Each row below holds a small network's activations on one input, seen along a few directions.
Each table varies a few parts of the input and shows all the possible inputs, shuffled.
Descriptions start from the smaller parts, as in this example, which fits no table here: one of 2 separate values, together with either a single point or one of 11 places around a ring or (one of 5 places around a ring, together with one of 6 places along a line).
Shared parts are said once, and a part with two or three values counts as separate values.
(in the rows, 128 means zero)

Other details of the inputs vary at random and push rows far along three fixed directions, the same in every table; ignore that.

Rows:
R1: [172 123 134 149 137 116 146 131 185 142 128]
R2: [121 108 111  98 135 108 128 120  86 105 181]
R3: [ 43 133 111 148 114 126 199  98 137  91  59]
R4: [118 144 144 190 135 151 128 108 143 173  74]
R5: [ 38 115 121 163 124 113 187 109 140 106  40]
R6: [ 50 109 133 184 117 129 191 101 154 134  29]
R7: [130 128 147 125 103 121 107 137 155 125 112]
R8: [149 116 138 120  96 146 114 153 171 140 129]
R9: [117 176 123 103 174 116 117 133  20 115 166]
R10: [165 134 151 172 131 150  91 146 153 195 119]
R11: [114  94 118  98  93 120 124 141 175 113 127]
R12: [112 124 142 125 105 124 129 123 155 117  90]
R13: [168 100  70  72 124  83 176 137 123  78 191]
R14: [109 152 123 158 143 138 129 118 113 158 121]
R15: [219 114 126 146 121 113 116 147 182 153 157]
R16: [114 109  90  56  88 111 131 143 129 100 200]
R17: [131  96 119  60 104 102 121 130 118  58 179]
R18: [170 190 162 154 155 146  75 133  92 174 139]
R19: [182 106 118 121 116 158  73 138 177 158 162]
R20: [169 194 161 167 170 150  66 144  92 173 145]
R21: [108 168 120 106 152 117 149 130  27 151 169]
R22: [130 136 123  59  98 103 131 157  85  90 177]
R23: [139  83 120 110  71 126 115 126 201 138 122]
R24: [186 138 155 158 150 165  77 127 140 152 157]
R25: [128  67  93  90  84 128 127 119 195 109 127]
R26: [122 137 126  80 125 104 122 144  71 124 177]
R27: [ 53 109 124 176 145 137 183 100 143 113  23]
R28: [100 149 123 108 152 108 151 143  35 152 164]
R29: [102 148 120 153 140 129 135 120 106 146 125]
R30: [166 108 105 115 122  90 186 148 135 118 146]
R31: [173  79 125 123 113 139  88 119 188 137 149]
R32: [107 174 133 108 148 127 132 138  66 113 156]
R33: [118  98  98  70 109 109 126 130 122  92 153]
R34: [105 130 115 140 157 133 138 121  89 140 125]
R35: [111 149 157 198 160 155 141  96 134 124  53]
R36: [115 154 137  88 124 114 122 141  73 115 156]
R37: [121 121 109  65  75 113 135 128 130  89 169]
R38: [123 154 129 115 180 106 123 122  16 116 181]
R39: [108 177 122  97 179 122 128 134  15 115 166]
R40: [153 162 152 186 176 156 104 111  98 146 127]
R41: [ 97 132 149 186 137 135 143 108 140 157  42]
R42: [152  78 117 113 103 103 181 142 211 114 124]
R43: [ 36 122 114 140 121 101 200 109  87 106  81]
R44: [171  94 118 131 115 140  75 135 181 156 145]
R45: [173 135 148 185 160 156  78 112 134 171 142]
R46: [127  88 111 111  85 128 115 127 202 133 126]
R47: [150 185 163 162 175 147  78 147  91 177 136]
R48: [123  61 118  96  94 124 134 120 183  84 126]
R49: [ 64 107 130 180 110 140 196 113 166 139  34]
R50: [132  91 109  64 110 106 128 118 117  80 170]
R51: [152 121  98 134 140  94 179 136 134 115 153]
R52: [127 120  97  44  98 118 128 129 118  64 170]
R53: [ 61 110 120 180 137 137 193  77 141 107  49]
R54: [173  93 112 140 139 130 146 124 217 122 122]
R55: [115 134 136 148 138 128 137 127 106 169 104]
R56: [161 156 163 166 164 134  84 151  97 194 120]
R57: [130 176 110 120 195  94 173 134  50 131 194]
R58: [176 151 155 148 127 155  84 145 142 179 130]
R59: [174 106 138 184 173 133 157 106 192 132 107]
R60: [156 145 146 146 116 143  92 136 145 151 135]
R61: [176 124 139 110 107 138  64 148 181 144 148]
R62: [136 124 107  66 116 120 132 117  89  75 196]
R63: [107 143 133 158 129 128 133 119 106 153 121]
R64: [ 47 137 104 129 138 131 199 104  90  81  89]
R65: [ 38 132 114 159 119 133 202 108 140  97  58]
R66: [158 154 144 137 126 145  89 132 151 142 127]
R67: [102 160 119 106 151 109 130 129  55 130 154]
R68: [181 136 128 190 191 119 160 115 109 134 129]
R69: [113 146 151 140 135 121 134 143 108 135  92]
R70: [ 78 151 128 110 122 113 184 123  77  94  95]
R71: [123  77 128  76  63 116 137 155 192  93 113]
R72: [137  98 133 114  83 127 100 142 212 108 112]
R73: [123 105 116  97 101 142 130 130 172  83 119]
R74: [182 148 167 176 155 157  74 120 143 141 122]
R75: [124 148 151 153 165 138 122 109  98 122 102]
R76: [168 175 171 159 152 151  88 153 107 177 129]
R77: [131 106 142 119 126 135 120 126 151  96 123]
R78: [175 107 150 114 110 132  82 162 161 169 144]
R79: [111 168 128  91 156 104 137 142  17 146 166]
R80: [107 137 104 125 143 133 140 106 102 134 130]
R81: [132 150 158 167 165 154 123 115 111 121 105]
R82: [127 102  85  58  87 126 132 125 151  77 166]
R83: [181 146 141 128 146 151  61 133 139 157 138]
R84: [119  88 127 104  78 109 123 134 178 113 113]
R85: [125 136 148 162 111 150 122 129 164 146  95]
R86: [117 101 123 116 105 114 135 141 132 143 128]
R87: [127 120 110  99 138 125 133 117  84 107 191]
R88: [121 110 115 117  86 130 122 135 188 104 130]
R89: [177  99 113 121 106 149  74 135 186 150 157]
R90: [124 107 113  37  81  97 131 153 118  88 163]
R91: [ 55 131 106 125 150 115 184 100  77 100  78]
R92: [114  91 114 106  73 126 140 126 181 118 128]
R93: [ 94 144 130 198 154 159 147 103 140 133  49]
R94: [170 156 171 165 128 156  81 141 160 163 105]
R95: [123 158 134 152 152 146 117 120 112 123 101]
R96: [125 125 119 109 159 120 129 120  61 123 186]
R97: [118 110 118 135 116 122 117 133 150 144 133]
R98: [150 138 151 158 121 147 107 145 152 159 109]
R99: [107 162 147 143 129 122 137 125  97 117 105]
R100: [168 138 138 143 144 142  69 147 136 189 167]
Each input here is: one of 5 places along a line, together with either one of 2 separate values or (one of 3 separate values, together with one of 6 places around a ring).
The inputs of R56 and R5 match in every part but the place on the line of 5. If R90 is changed in the same way as R56 into R5, which row does it become? -> R61
The inputs of R97 and R86 match in every part but the place on the line of 5. If R16 is changed in the same way as R97 into R86, which row does it become? -> R49
Which other rows does R9 become when the choice among 3 separate values takes its other values? List them by row number. -> R39, R83
Which other rows does R96 become when the place on the line of 5 takes its other values? List them by row number. -> R6, R28, R34, R100
Which other rows does R42 become when the choice among 2 separate values takes its other values? List them by row number. -> R30
Start at R69 and move only the place on the line of 5, one step at a time. The first step leads to R7. Which rows follow, in order? -> R72, R9, R17
Start at R37 and move only the place on the ring of 6, one step at a time. The first step leads to R18. Which rows follow, in order? -> R12, R41, R23, R4
